These are the activations of a small neural network, seen along a few directions. Each row is one input.
Each table varies a few parts of the input and shows all the possible inputs, shuffled.
A made-up example of a description, with smaller parts first: one of 3 separate values, together with either a single point or one of 9 places around a ring or (one of 4 places along a line, together with one of 5 places around a ring).
Shared parts are said once, and a part with two or three values counts as separate values.

Table:
R1: [37 45 6 15 21 15 -101 18 21 -19 4 -19 -39 16 27]
R2: [25 51 1 26 25 29 -91 17 4 -25 29 7 -42 22 31]
R3: [-11 1 -7 -10 -16 -15 30 -14 -21 3 -12 -10 15 -22 10]
R4: [-27 -1 16 -39 6 -42 33 -12 36 -19 -53 14 -4 10 -4]
R5: [3 -21 -26 39 -27 24 24 6 -50 40 52 -28 26 -16 -16]
R6: [-21 -22 21 -61 22 -39 33 -9 38 -36 -71 23 2 3 -15]
R7: [9 -12 -16 37 -28 21 33 7 -40 34 47 -7 18 -16 -6]
R8: [-17 -7 -17 -8 -16 -12 21 -16 -31 9 -6 -31 24 -23 -1]
R9: [-20 -7 3 -32 4 -17 27 -24 9 -2 -35 7 2 -11 2]
R10: [-1 -20 -8 15 -9 19 29 -3 -9 29 24 10 7 -6 -14]
R11: [32 42 13 24 17 29 -105 12 7 -25 21 -12 -21 20 40]
R12: [-1 -35 9 -14 8 -5 34 10 19 -3 -10 28 9 9 -32]
R13: [-7 -14 5 9 -7 -8 33 7 17 14 7 18 2 15 -21]
Describe the family of inputs behind these rows.
> either one of 3 separate values or (one of 2 separate values, together with one of 5 places along a line)
A walk changes only the place on the line of 5. It starts at R8 and steps to R3. List the rest of the walk in order.
> R9, R4, R6

Table:
R14: [34 46 7 51 18 29 -84 30 22 -2 48 18 -50 39 20]
R15: [-41 5 29 -42 4 -49 65 -20 51 -19 -56 56 -14 18 -1]
R16: [40 37 5 50 17 36 -86 34 26 -1 43 10 -45 35 15]
R17: [54 6 9 40 28 48 -99 43 15 -15 46 -3 -16 30 -7]
R18: [-19 -41 -24 5 -20 32 83 -22 -59 38 37 22 33 -41 -14]
R19: [-26 -22 17 -47 11 -43 53 -6 54 -17 -64 32 -7 13 -24]
R20: [-29 -13 -21 30 -40 -5 94 -14 -29 47 34 14 24 -15 -14]
R21: [29 56 8 48 17 34 -75 24 24 -3 50 26 -49 42 32]
R22: [-11 -53 22 -55 23 -33 44 4 44 -28 -65 18 19 9 -44]
R23: [-15 60 -10 -8 -9 -18 -36 -27 -21 -14 -14 -35 -11 -13 58]
R24: [11 13 -11 -16 3 -3 -57 -6 -30 -21 -21 -64 21 -24 19]
R25: [-24 -25 -23 27 -39 -4 90 -5 -32 54 35 5 24 -17 -23]
R26: [-9 50 -11 -5 -7 -19 -43 -20 -18 -9 -16 -44 -5 -17 49]
R27: [44 27 8 45 17 39 -91 35 26 -1 45 4 -36 36 7]
R28: [5 24 -10 -14 -2 -7 -55 -11 -23 -16 -19 -56 10 -21 26]
R29: [-8 -52 -20 18 -32 6 76 1 -37 45 31 -12 43 -20 -44]
R30: [-22 -33 21 -52 13 -42 50 -6 55 -15 -64 26 2 14 -31]
R31: [-18 69 -2 -1 -18 -20 -34 -30 -21 -13 -13 -26 -17 -13 67]
R32: [11 2 -9 -22 6 2 -61 -2 -34 -26 -23 -68 22 -25 15]
R33: [-13 -43 -19 23 -34 2 82 -5 -32 51 33 -14 32 -16 -37]
R34: [-16 -34 -25 26 -39 0 86 -3 -31 52 30 -6 25 -20 -28]
R35: [-27 -32 20 -67 29 -15 51 -24 26 -32 -59 59 1 -8 -9]
R36: [54 15 9 43 21 41 -96 39 20 -8 48 5 -24 31 4]
R37: [-35 -5 -14 30 -44 -6 99 -20 -31 51 38 19 18 -15 -3]
R38: [42 28 6 29 32 66 -86 13 -3 -16 48 38 -36 15 30]
R39: [54 -5 10 33 30 52 -103 46 10 -20 44 -9 -14 29 -10]
R40: [-6 -60 25 -57 25 -31 38 10 37 -29 -67 14 20 2 -46]
R41: [-18 -40 23 -56 18 -37 49 0 48 -26 -64 23 9 6 -37]
R42: [4 -72 -19 11 -25 12 68 11 -51 40 27 -24 54 -27 -56]
R43: [-3 32 -11 -25 8 15 -48 -38 -47 -27 -14 -21 -1 -41 55]
R44: [26 66 13 52 10 33 -72 18 24 -1 49 34 -54 42 41]
R45: [2 34 -10 -11 -7 -13 -48 -16 -21 -8 -20 -58 1 -20 32]
R46: [-33 -13 21 -45 15 -51 56 -11 50 -18 -59 40 -10 16 -20]
R47: [-2 42 -14 -6 -10 -14 -45 -16 -19 -10 -21 -49 -7 -20 40]
R48: [-37 -3 21 -48 7 -47 63 -14 53 -23 -57 48 -13 18 -9]
R49: [0 -65 -23 14 -28 10 73 8 -45 40 30 -20 51 -22 -52]
Changing only one part turns R48 into R23. The same change can be made to R35. Which row results?
> R43
Describe the family of inputs behind these rows.
> one of 4 separate values, together with either a single point or one of 8 places along a line
Which other rows does R46 become when the choice among 4 separate values takes its other values? List them by row number.
> R14, R25, R26
Which other rows does R17 become when the place on the line of 8 takes its other values? List them by row number.
> R14, R16, R21, R27, R36, R39, R44
List by row number the other rows that have the choice among 4 separate values in common with R29.
> R18, R20, R25, R33, R34, R37, R42, R49

Table:
R50: [-22 -25 5 5 -21 4 86 -16 -18 21 1 14 39 -19 -12]
R51: [-39 -56 5 -14 -27 -12 93 -7 -4 28 -14 14 48 5 -35]
R52: [-26 -41 -12 -10 -17 -22 65 8 -6 33 -3 -10 26 1 -25]
R53: [34 48 -5 32 25 47 -99 5 -27 -10 30 -44 -27 -7 54]
R54: [-21 17 33 -57 36 -38 -11 -3 71 -49 -89 35 -17 19 -4]
R55: [-13 -26 -19 -12 -34 1 46 -19 -46 10 12 -2 25 -24 -11]
R56: [20 51 -4 35 10 44 -98 -4 -12 -2 43 -4 -44 1 43]
R57: [-19 16 34 -59 20 -42 -8 -24 68 -50 -73 18 -26 16 11]
R58: [-9 9 26 -68 39 -31 -10 -18 49 -51 -82 25 -30 16 3]
R59: [-12 -31 -15 0 -16 -19 65 -12 -13 34 0 -7 10 -21 -35]
R60: [-10 -59 -1 -13 -3 -24 83 -1 -7 16 -4 22 32 -17 -35]
R61: [32 39 -1 53 -8 49 -86 23 5 6 45 -20 -16 38 11]
R62: [43 43 -11 37 22 19 -102 10 -8 -7 50 0 -24 13 32]
R63: [46 31 10 60 12 44 -86 54 8 -14 61 4 -34 34 8]
R64: [-4 -1 -25 0 -26 -5 19 4 -43 17 16 -32 18 -26 5]
R65: [1 -15 -22 10 -12 -16 43 -1 -18 18 9 -12 20 -30 -9]
Describe the family of inputs behind these rows.
> either one of 3 separate values or one of 5 places along a line or (one of 2 separate values, together with one of 4 places along a line)
Which other rows does R64 become when the place on the line of 4 takes its other values? List them by row number.
> R52, R59, R65

Table:
R66: [-5 -14 19 -43 37 -9 -58 11 27 -55 -41 1 -11 19 8]
R67: [6 -14 1 12 -7 16 33 23 -36 45 20 -17 55 -24 -16]
R68: [-32 -21 -31 22 -20 19 89 -21 -48 51 31 20 19 -27 -14]
R69: [-1 61 -11 23 4 0 -60 4 7 -25 13 -18 -31 -1 48]
R70: [-5 -35 18 15 3 -6 96 11 52 20 0 78 -17 23 -48]
R71: [26 -10 13 -18 17 19 -38 -14 10 -24 -24 -24 9 11 -4]
R72: [-11 -17 -2 -16 -21 -20 2 -4 -19 2 9 -30 23 -11 -21]
R73: [20 -22 -18 25 14 41 -17 26 -56 34 70 -28 15 -13 0]
R74: [-4 -17 -18 -5 -28 -10 9 4 -26 22 16 -22 33 1 -22]
R75: [-8 -17 -17 7 -43 -9 88 -19 -30 38 17 20 20 -31 2]
R76: [9 -33 -13 35 -2 23 35 7 -43 35 45 -15 44 -40 -12]
R77: [26 37 -8 60 -25 49 -46 -7 -43 22 75 -3 -20 -2 25]
R78: [9 -10 8 -28 29 -3 -52 3 20 -39 -40 -7 -12 14 8]
R79: [21 -10 -22 -13 22 7 -29 19 -7 6 19 -49 -2 -24 1]
R80: [-12 -22 25 -48 23 -24 4 -7 37 -48 -61 16 12 -13 -4]
R81: [28 50 3 43 -5 34 -41 -1 -29 34 57 -5 -4 7 38]
R82: [4 51 16 -9 21 0 -74 -15 26 -28 -23 20 -41 34 46]
R83: [9 56 -11 26 3 12 -44 10 3 -17 36 -38 -36 -13 44]
R84: [-24 -7 -14 3 -37 -27 82 -19 -26 31 -8 -10 24 -7 -15]
R85: [-12 -13 -23 -23 -3 -25 -5 -13 -2 -7 -15 -12 21 -19 -24]
R86: [7 -43 11 9 12 8 24 32 48 1 20 61 -1 38 -72]
R87: [3 59 12 11 16 -9 -71 -10 7 -5 -12 13 -38 8 40]
R88: [22 25 19 58 16 33 -34 50 59 -14 46 58 -58 63 0]
R89: [-37 -5 30 -61 3 -41 65 -36 31 -36 -65 36 -13 -9 2]
R90: [15 62 -17 42 -15 19 -43 11 -20 -9 38 -22 -21 15 34]
R91: [-2 -24 1 -19 9 -17 7 -7 4 -17 -44 3 19 -16 -3]
R92: [-45 -15 21 -41 0 -50 62 -28 12 -13 -59 23 2 10 3]
R93: [31 -39 17 29 24 32 -24 53 49 6 21 39 -20 50 -46]
R94: [26 -5 -21 15 -10 17 -36 14 -27 14 13 -39 15 6 -11]
R95: [19 0 -5 -6 10 3 -41 7 -12 -7 -17 -47 -8 -8 -15]
R96: [-39 -7 -23 -12 -19 -29 64 -33 1 9 -36 1 0 -19 -7]
R97: [-39 -16 17 -32 -13 -31 72 -44 16 -3 -38 7 20 1 2]
R98: [-31 -13 -6 -12 -19 -33 82 -21 -4 22 -10 -27 10 -35 -5]
R99: [7 62 22 -30 17 -7 -74 -4 36 -45 -32 32 -46 19 43]
R100: [29 -23 -16 22 -24 32 -31 19 -37 23 39 -20 19 -6 7]
R101: [-9 -11 21 -40 13 -15 4 0 19 -24 -60 6 17 0 -10]
Describe the family of inputs behind these rows.
> one of 4 places along a line, together with either a single point or one of 8 places along a line
Changing only the place on the line of 4 turns R79 into R72. The same change can be made to R95. Which row results?
> R85
Which other rows does R86 become when the place on the line of 4 takes its other values? List them by row number.
> R70, R88, R93
List by row number the other rows that have the place on the line of 4 in common with R70.
> R68, R75, R84, R89, R92, R96, R97, R98

Table:
R102: [-7 54 -11 45 2 41 -60 -23 -47 12 61 -1 -26 -22 59]
R103: [-29 -37 -12 19 -27 13 62 -5 -22 18 37 21 20 11 -14]
R104: [3 40 -14 47 -13 19 -74 -10 -24 23 48 -59 4 3 23]
R105: [13 81 -3 14 27 5 -69 -12 -12 -9 5 2 -55 -4 65]
R106: [-46 35 21 -20 -21 -39 22 -26 14 -13 -37 12 -1 -6 31]
R107: [-17 -24 13 14 8 3 58 8 29 -9 4 39 0 33 -32]
R108: [32 16 0 34 17 28 -62 44 49 -4 37 -7 -41 44 -19]
R109: [-10 -25 4 -71 9 -35 12 -9 33 -27 -49 27 -11 -20 -25]
R110: [-31 7 31 -31 -7 -32 28 -9 53 -22 -32 44 -24 22 16]
R111: [-34 11 7 17 -41 -21 63 -28 -19 25 18 -12 22 -4 23]
R112: [53 27 -6 38 -10 39 -75 4 -44 -10 34 -64 23 -11 37]
R113: [24 32 19 32 34 54 -39 14 22 -6 47 51 -38 40 16]
R114: [-21 -10 41 14 -1 -14 55 7 41 13 8 58 8 33 -26]
R115: [29 42 -2 7 20 -5 -89 29 46 -12 -9 -14 -58 31 10]
R116: [-28 -29 -23 -28 -28 1 46 -35 -35 -2 5 -30 30 -46 -10]
R117: [-28 25 -9 -20 -8 -41 39 -16 -2 -22 -43 -13 -11 1 22]
R118: [68 7 23 38 26 47 -82 49 12 -25 22 1 4 29 -16]
R119: [-20 -50 16 -68 20 -20 15 -2 28 -26 -63 0 -2 -10 -13]
R120: [-21 -16 -29 4 -19 -12 50 -22 -42 18 2 -23 38 -31 -4]
R121: [-11 -72 -9 -16 -12 0 56 13 -27 43 3 -8 32 -37 -39]
R122: [-38 10 -18 8 -38 1 52 -24 -40 11 2 -7 24 -28 7]
R123: [-33 -2 12 -27 7 -24 17 -5 25 -30 -38 41 -18 16 -3]
R124: [-20 -16 9 -58 6 -30 28 -23 -8 -4 -77 -35 34 -29 -1]
R125: [70 -7 -10 60 -2 34 -66 43 -42 13 54 -30 7 6 -5]
R126: [-22 1 -18 -62 -7 -36 22 -15 -13 -30 -54 -15 -1 -39 -8]
R127: [27 6 -16 65 -14 37 -53 11 -2 41 60 -29 -8 23 -9]
R128: [63 21 22 -1 37 0 -120 36 22 -37 -6 -9 -19 20 21]
R129: [0 -16 -6 -40 15 -42 26 -2 42 -13 -53 26 -10 -7 -10]
R130: [-2 -65 16 -32 23 -9 53 29 17 5 -22 7 16 3 -50]
R131: [2 -57 -15 0 -21 7 68 -19 -19 37 16 2 33 -22 -48]
R132: [7 -44 -30 7 -25 14 83 -8 -6 34 11 7 34 -8 -23]
R133: [3 -43 3 -27 12 -10 54 18 13 -3 -9 30 8 0 -65]
R134: [11 53 14 -5 39 12 -87 8 26 -21 13 50 -71 13 48]
R135: [-2 -33 6 -13 13 2 50 6 34 3 -12 45 30 11 -43]
R136: [46 46 7 14 22 11 -112 17 -26 -42 -10 -51 -1 7 39]
R137: [-17 -39 -8 -27 -19 -3 61 -23 -38 25 -23 -53 48 -41 -7]
R138: [-19 -14 -3 23 -44 -10 75 13 -10 42 30 32 4 -3 -12]
R139: [3 63 -5 11 11 1 -94 3 0 -16 -4 -49 -23 25 32]
R140: [26 20 -9 71 6 50 -29 -6 -28 39 72 23 -28 8 25]
R141: [-25 2 -10 -35 6 -36 19 -27 -2 -17 -47 -10 25 -11 11]
Changing only one part turns R124 into R121. The same change can be made to R105. Which row results?
> R140
Describe the family of inputs behind these rows.
> one of 5 places around a ring, together with either one of 3 separate values or one of 5 places along a line
Which other rows does R105 become when the choice among 3 separate values takes its other values? List them by row number.
> R136, R139
List by row number the other rows that have the place on the ring of 5 in common with R108.
> R107, R113, R114, R118, R130, R133, R135

Table:
R142: [42 -20 24 1 59 57 -69 36 25 -44 25 63 -23 32 -16]
R143: [30 4 13 -42 63 48 -95 -10 0 -54 -22 26 -26 -13 30]
R144: [-21 -36 -3 -35 -19 -75 44 9 25 6 -61 -65 32 4 -52]
R145: [26 51 21 -9 33 -23 -109 28 68 -48 -37 -20 -49 45 14]
R146: [11 58 -27 68 -39 -12 -52 19 -24 37 44 -82 -11 5 20]
R147: [3 -105 -2 -24 3 9 86 19 -16 6 -4 18 58 -16 -78]
R148: [21 48 23 -40 40 -5 -113 -3 20 -73 -51 -16 -25 5 55]
R149: [31 8 -14 92 -34 31 -24 39 -9 59 87 -33 -4 24 -14]
R150: [-56 59 7 -29 -18 -42 50 -53 -5 -14 -42 22 -14 -16 64]
R151: [-51 62 3 3 -23 -64 55 -23 42 15 -27 18 -39 26 28]
R152: [20 10 -38 30 -13 63 -38 -22 -88 28 59 -35 15 -51 33]
R153: [-29 15 16 27 -19 -25 81 -3 57 38 13 72 -32 41 -7]
R154: [33 -17 -26 73 -17 74 -11 27 -66 37 107 0 16 -6 -9]
R155: [4 -82 11 -9 -13 -34 73 30 40 29 -23 -15 39 18 -86]
R156: [9 54 -27 35 -34 6 -59 -16 -70 10 32 -78 16 -34 58]
R157: [-17 -80 -15 -68 8 1 59 -29 -39 -4 -49 -17 57 -58 -36]
R158: [43 4 35 16 40 17 -81 46 83 -25 4 31 -40 63 -22]
R159: [-29 -39 -4 -65 -14 -54 39 -24 -22 -22 -75 -59 58 -37 -14]
R160: [-44 16 -4 -34 2 11 69 -60 -23 4 -13 64 -15 -37 38]
R161: [-28 -9 6 9 -3 17 94 -11 1 15 33 104 -14 6 -3]
Describe the family of inputs behind these rows.
> one of 4 separate values, together with one of 5 places around a ring
Changing only the place on the ring of 5 turns R148 into R145. The same change can be made to R159. Which row results?
> R144
Which other rows does R149 become when the place on the ring of 5 takes its other values? List them by row number.
> R146, R152, R154, R156

Table:
R162: [66 6 -4 63 11 48 -64 50 22 31 72 5 -30 39 -21]
R163: [24 23 -2 9 25 47 -68 -3 -10 -20 25 15 -16 -7 27]
R164: [-22 -60 31 -51 6 -42 72 6 63 -26 -66 33 15 19 -50]
R165: [-3 -56 -18 10 -22 -4 78 10 -33 39 22 -19 37 -18 -58]
R166: [-20 64 -10 14 -23 -20 -18 -24 -22 10 3 -25 -15 -16 59]
R167: [-15 -8 6 -46 -3 -36 -5 -11 -1 -32 -62 -41 32 -17 -2]
R168: [5 10 -9 -5 9 30 -38 -23 -46 -13 9 -14 8 -29 33]
R169: [21 11 8 -23 28 -5 -90 17 22 -36 -28 -35 -19 8 8]
R170: [-47 2 10 -8 -16 -37 106 -27 44 32 -17 56 -12 18 -12]
R171: [3 -20 -20 27 -36 9 28 3 -43 28 29 -40 42 -23 -19]
R172: [-12 -15 -19 -23 4 22 13 -28 -46 -6 -10 -7 21 -32 7]
R173: [-10 -67 -1 18 -22 -5 99 14 18 45 28 37 34 20 -68]
R174: [1 11 7 -33 9 -24 -57 -7 -5 -34 -44 -54 14 -14 16]
R175: [-36 37 -21 0 -22 -24 35 -28 -27 9 -15 -21 -6 -16 34]
R176: [16 79 17 45 10 11 -61 17 40 -7 28 33 -64 48 45]
R177: [-44 16 -2 -8 -28 -49 81 -25 1 16 -20 20 1 -12 20]
R178: [43 11 5 15 51 57 -78 22 14 -19 38 42 -47 32 11]
R179: [39 15 19 -8 48 6 -100 37 56 -40 -16 -1 -37 47 -4]
R180: [20 -5 -23 37 -24 19 -25 10 -45 34 45 -51 26 -24 1]
R181: [-23 -38 17 -58 4 -53 47 -3 15 -25 -68 -12 31 -13 -34]
R182: [-20 -58 15 -28 6 10 92 -8 20 -6 -13 74 9 2 -34]
R183: [-21 -36 2 -29 1 0 60 -25 -23 1 -18 37 26 -27 -10]
R184: [36 -4 -18 49 -6 41 -58 30 -19 28 59 -34 -8 1 -9]
R185: [1 82 10 33 -10 -1 -48 -3 5 -6 17 2 -42 14 59]
Describe the family of inputs behind these rows.
> one of 4 separate values, together with one of 6 places along a line
Changing only the choice among 4 separate values turns R174 into R168. The same change can be made to R181. Which row results?
> R183
A walk changes only the place on the line of 6. It starts at R173 and steps to R165. List the rest of the walk in order.
> R171, R180, R184, R162
Which other rows does R162 become when the choice among 4 separate values takes its other values? List them by row number.
> R176, R178, R179
